A small network was shown many inputs. Here are its activations along a few directions, one row for each input.
In each table, some parts of the input vary, and every possible input appears once, in random order.
Descriptions start from the smaller parts, as in this example, which fits no table here: values(2) and (point or ring(9) or (ring(5) and line(6))).
Shared parts are said once, and a part with two or three values counts as separate values.
In the rows, 128 means zero.

Other details of the inputs shift rows strongly along two fixed directions, in all tables alike. That doesn't count.

Rows:
row 1: [139  96  81 131 104 135 154 173 128  92 135  92 133]
row 2: [112 102 133 109 132  94 161 102 138 149 120 118 126]
row 3: [120 150 192 118 143 150  89  98 124 156 146 180  96]
row 4: [127  98 102 123 114 128 134 162 134  94 162  93 113]
row 5: [126 119 163 108 137 104 141  92 141 140 150 121 118]
row 6: [133 115 151 102 144 110 137 103 138 128 143 128 111]
row 7: [126 111 131 128 126  86 138 109 133 120 105 128 118]
row 8: [120 116 151 127 116  84 141  95 142 133 113 124 123]
row 9: [131 126 153 134  98  99 136 101 151 146 107 122 136]
row 10: [115 120 156 102 139 121 112 123 140 118 152 154  99]
row 11: [143 143 105 153 164 139 143 137  96 138 141  83 163]
row 12: [118 128 154  98 130 120 125 106 141 146 120 162  98]
row 13: [113 183 126 171 216 200 137 128  52 176 123 124 201]
row 14: [105 144 189 141  86 160  76 116 145 134 114 179 134]
row 15: [135 121  83 139 134 104 161 134 123 123  80  95 150]
row 16: [126 110  78 120 115 106 158 151 139  93  88 107 129]
row 17: [ 88 194 183 153 186 193  88 102  78 193  95 186 176]
row 18: [126 137 169 144  75 148  80 133 139 110 134 153 126]
row 19: [139 135 143 123  96 115 116 118 148 134 102 147 107]
row 20: [ 95 178  12 205 155 159 132 103  92 150 145 156 206]
row 21: [154 136 168 130  91 129 110 114 148 166 146 123 142]
row 22: [161 143 161 128  92 152  89 129 139 157 141 158 111]
row 23: [117 203 124 198 173 183 115 136  58 163  86 112 204]
row 24: [147 111 120 119 121 125 111 149 131 108 158 114 110]
row 25: [157 140 173 130  93 143  86 117 146 165 142 150 132]
row 26: [111 107 150 109 122 153 116 137 153 125 169 139 113]
row 27: [ 89 102 145 108 120 124 135 132 155 117 131 152 110]
row 28: [156 131  79 134 113 103 150 149 124  97 109  92 118]
row 29: [123 129 107 121 167 162 134 150 107 127 142 128 133]
row 30: [151 135  67 136 162 139 149 163  94 113 133  84 126]
row 31: [156 114 124 123 124 111 123 134 132 130 156 102 118]
row 32: [145 107  79 104 158 122 168 144 122 120 144 103 106]
row 33: [154 120  86 136 115  92 151 144 123 106 110  83 136]
row 34: [126 129 147 116 120 107 121 105 134 118 109 149  99]
row 35: [102 101  97 114 156 125 168 148 132  82 143 101 115]
row 36: [156 111 117 118  92 131 118 157 138 119 138 123 123]
row 37: [146 137 139 126  84 121 100 137 142 103 127 136 118]
row 38: [139 122 168 110 134 137 111 110 146 164 160 144 118]
row 39: [102 106 124 123 111 102 140 133 151  85 117 131 107]
row 40: [104 111 144 100 127 115 128 126 149 128 125 160 105]
row 41: [111 127  75 138 164 117 165 148 103  82  88 113 138]
Each input here is: point or (line(5) and ring(8)).
Q: Change only the line(5) part in row 1. List by row number the other rows that result.
A: row 21, row 22, row 25, row 36
Q: A walk changes only the ring(8) part. It starts at row 1 and steps to row 18. List the rest of the walk in order.
A: row 14, row 39, row 27, row 35, row 26, row 4

Rows:
row 42: [131 140 124 139 143 139 132 133 110 135 119 118 143]
row 43: [123 126 118 130 132 134 131 137 125 119 129 127 128]
row 44: [126 119 125 118 134 117 137 123 134 128 133 127 119]
row 45: [131 130 188 120  89 130  85 112 154 140 140 160 110]
row 46: [126 121 127 123 125 125 132 134 132 117 126 125 122]
row 47: [127 128 114 131 133 130 132 128 127 129 134 127 133]
row 48: [134 123 127 127 118 122 130 132 133 122 126 119 126]
row 49: [123 121 118 123 129 120 134 124 135 126 135 130 123]
row 50: [128 147 121 147 143 152 125 140 102 133 119 120 150]
row 51: [129 133 120 137 125 129 129 125 126 132 126 126 138]
row 52: [114 161 223 129 115 167  58 100 133 171 141 194 121]
row 53: [131 123 127 125 124 111 136 120 134 130 121 123 126]
row 54: [128 125 121 130 119 114 133 121 135 127 123 127 130]
row 55: [137 122 124 126 122 116 136 125 134 129 128 119 127]
row 56: [129 129 119 136 123 127 130 132 126 123 123 122 135]
row 57: [130 120 125 121 129 127 132 133 132 120 138 123 120]
row 58: [133 125 132 124 127 116 134 125 131 129 122 121 125]
row 59: [139 123 125 125 123 125 130 132 131 125 137 118 125]
row 60: [127 119 120 123 125 126 131 132 135 121 138 127 123]
row 61: [120 123 121 125 126 117 135 124 135 121 123 132 124]
row 62: [112 141 117 139 148 147 129 131 110 129 120 135 141]
row 63: [135 123 121 130 115 122 128 133 133 123 131 120 129]
row 64: [125 121 132 119 132 118 137 128 132 123 122 125 119]
row 65: [127 122 127 123 124 116 136 125 134 123 119 125 125]
row 66: [131 118 156 110 119 118 119 115 146 135 143 139 106]
row 67: [128 141 114 139 152 137 137 127 108 139 121 120 145]
row 68: [127 174 110 158 158 176 111 144  78 138 100 141 154]
row 69: [111 164 126 160 154 172 113 138  89 138 106 138 163]
row 70: [126 121 144 121 103 113 118 117 150 127 130 141 117]
row 71: [132 120 123 121 130 122 135 126 133 129 136 123 124]
row 72: [124 120 123 125 122 122 132 132 136 115 127 128 123]
row 73: [138 122 126 122 132 118 137 126 129 131 132 116 124]
row 74: [133 119 119 125 121 125 130 134 135 122 140 123 124]
row 75: [130 121 131 121 125 118 135 130 132 122 120 121 123]
row 76: [124 119 126 119 132 121 136 127 133 123 129 128 119]
row 77: [123 121 127 120 131 115 138 123 133 124 121 128 121]
row 78: [133 123 116 127 123 117 134 122 135 130 135 124 127]
row 79: [133 128 120 129 133 136 130 137 122 125 135 120 131]
row 80: [128 118 126 121 125 127 131 136 133 117 133 124 118]
row 81: [134 121 128 120 132 124 134 130 131 129 136 121 122]
row 82: [130 135 115 138 135 139 129 134 117 129 130 123 141]
Q: Describe the family of inputs behind these rows.
A: point or (ring(5) and ring(8))
Q: Change only the ring(8) part in row 48. List by row number the other rows that result.
A: row 45, row 46, row 50, row 57, row 59, row 79, row 80
Q: Change only the ring(5) part in row 63. List by row number the other rows that result.
A: row 42, row 50, row 51, row 55

Rows:
row 83: [151 124  74 142 112  95 154 138 130  98 102 100 138]
row 84: [103 112  97 125 152  94 171 127 128  91 101 105 119]
row 85: [111  95 163 109  63 120 105 120 179 112 132 156 103]
row 86: [117 156 184 136 148 155  91 100 126 155 157 147 131]
row 87: [ 88 134 192 122 134 154 108 109 134 144 110 178 130]
row 88: [134 105 104 113  83  94 138 119 170 114 122 139  97]
row 89: [116 142 192 123 145 171 102 107 138 160 159 158 137]
row 90: [113 166  96 135 239 212 145 198  27 116  99 105 124]
row 91: [137 108  64 127 134 116 153 146 132 118 140 121 124]
row 92: [152 113  69 133 123 116 161 142 122 105 153  96 132]
row 93: [123 177 110 158 199 176 141 131  61 175  83 116 177]
row 94: [177  99 106 125  80  80 138 130 154 110 135  95 112]
row 95: [107 148 198 129 133 149 108 116 127 155 108 162 144]
row 96: [123 177 109 169 201 171 143 130  48 153  82 108 181]
row 97: [103 150 170 115 148 154  89  99 123 176 146 185 127]
row 98: [139  91 120 112  74  94 142 143 166 100 123 106 120]
row 99: [106 147 172 126 153 146  86  97 120 158 150 177 127]
row 100: [138 107 146 116  80 104  99 112 168 126 169 159  92]
row 101: [123 147 205 130 128 157 104 115 122 165 123 144 140]
row 102: [142 114 106 130 151  93 170 136 116 111 112  67 130]
row 103: [125  82 111 111  97 111 134 147 166 104 164 119 108]
row 104: [157 116  87 143 111 106 146 153 115 103 116  68 143]
row 105: [147  86 114 107  88 113 147 147 163 106 174 102 115]
row 106: [177 103 103 118  85  92 138 133 159 133 128 101 113]
row 107: [141 177 231 138  68 155  29  85 162 193 128 216 125]
row 108: [ 87 172 106 156 193 163 143 121  65 134  80 143 166]
row 109: [103 178 116 168 195 151 148 138  66 133  75 112 179]
row 110: [131 116 151 121  67 101 102 100 173 115 130 165  92]
row 111: [151  99 106 117  87  95 142 139 159  99 175  93 107]
row 112: [128 144 225 115  91 107  77  76 158 163 130 190 103]
row 113: [139 122  83 143 108  93 151 147 129  90 105  86 139]
row 114: [114  87 177  86 112 108 114 111 181 131 170 155  95]
row 115: [162  97  99 109  93 102 145 131 163 128 167 119 107]
row 116: [122 155 175 131 150 160  91  92 117 163 156 160 132]
row 117: [151 101 101 129 110 121 146 161 124 113 121  81 146]
row 118: [121 111  77 139 128 111 144 153 130  94 150  98 123]
row 119: [113 108  96 121 166 101 157 135 128 104 144 102 118]
row 120: [169 103  53 102 138 146 156 213 110  45 133  79 103]
row 121: [120 105 110 128  82  91 135 128 163  86 126 117 103]
row 122: [ 88 171 101 146 193 168 143 127  69 151  77 148 166]
row 123: [114 165 176 129 135 147 100 103 114 182 101 172 140]
row 124: [113 170 102 144 199 184 143 124  70 164 120 127 169]
Q: Describe the family of inputs behind these rows.
A: values(2) and (point or (line(4) and ring(5)))
Q: The inputs of row 114 and row 103 match in every part but the values(2) part. If row 124 is changed in the same way as row 114 into row 103, which row does it become?
A: row 115
Q: A walk changes only the line(4) part. It starts at row 122 and steps to row 108. List the rest of the walk in order.
A: row 84, row 87
Q: Change only the ring(5) part in row 107. List by row number the other rows that result.
A: row 88, row 91, row 106, row 115
Q: Change only the values(2) part in row 91. List by row number the other rows that result.
A: row 97
